A small network was trained on made-up records. Each row is its average activation on records with the value named, seen along a few directions.
Related values have similar rows: they may be neighbours, one step apart, or belong to one group.
In the rows, zero is written as 500.
Random noise pushes rows far along 7 fixed directions. That doesn't count. These rows show it; they differ only by the noise:
[534 578 499 511 462 528 262 540 612 524 316 510 448 594 545 619 437 590
 549]
[525 351 228 737 632 552 383 384 383 431 423 598 446 480 515 565 541 488
 592]
[488 481 470 639 501 480 614 317 445 576 486 553 334 442 416 481 542 494
 532]
[482 597 615 450 313 339 870 383 507 683 459 519 432 373 472 572 574 534
 542]
[491 392 383 454 593 472 450 695 321 400 519 399 553 468 607 619 552 538
 489]
[463 496 480 548 626 520 274 526 395 454 420 416 295 511 493 597 480 510
 444]
[518 434 487 467 557 451 755 532 291 526 568 418 412 421 566 502 635 510
 481]
[563 491 391 437 574 425 597 580 337 409 380 442 623 532 681 583 627 455
 568]
[525 492 445 595 416 396 880 286 448 579 498 601 553 438 458 424 619 446
 619]


Values of C:
c12: [513 487 542 374 543 549 519 755 518 480 676 361 622 623 609 329 497 556
 448]
c1: [391 645 635 277 402 225 754 450 404 429 371 467 756 326 487 680 552 286
 522]
c9: [629 514 399 477 540 575 513 459 440 497 317 581 497 475 643 633 584 515
 536]
c13: [488 506 667 347 536 551 589 574 495 510 733 406 472 495 461 303 494 451
 382]
c14: [595 638 618 374 395 479 729 563 550 561 461 458 624 583 602 490 583 554
 566]
c16: [613 434 443 512 641 648 309 533 515 422 448 534 453 598 706 471 516 459
 494]
c3: [544 603 524 468 424 441 449 492 625 641 241 510 362 460 566 768 470 612
 495]
c2: [620 437 375 673 571 592 626 326 423 541 468 576 354 534 516 408 590 511
 548]
c7: [701 516 520 417 387 592 763 540 717 625 527 613 578 645 723 350 577 595
 592]
c6: [493 393 413 620 415 657 111 599 857 540 606 648 515 607 389 421 277 710
 499]
c11: [480 531 429 677 357 535 325 369 655 608 408 673 465 415 392 699 405 636
 600]
c10: [333 369 536 553 309 481 529 404 620 557 749 619 569 279 271 504 338 537
 466]
c8: [452 576 653 396 400 432 749 487 446 572 562 470 565 412 405 470 537 464
 461]
c4: [389 625 488 458 443 287 471 381 553 459 331 546 522 356 478 707 446 323
 486]
c5: [491 348 333 613 559 505 542 525 429 471 590 521 564 488 510 469 510 497
 513]
c15: [634 599 623 490 388 662 558 371 709 665 378 622 470 568 623 422 539 560
 588]
The values of C form a ring.
List every value one step from c3, in the order listed.
> c2, c5
List every value one step from c11, in the order listed.
> c14, c8
List every value one step from c15, in the order listed.
> c1, c10
List every value one step from c7, in the order listed.
> c6, c4
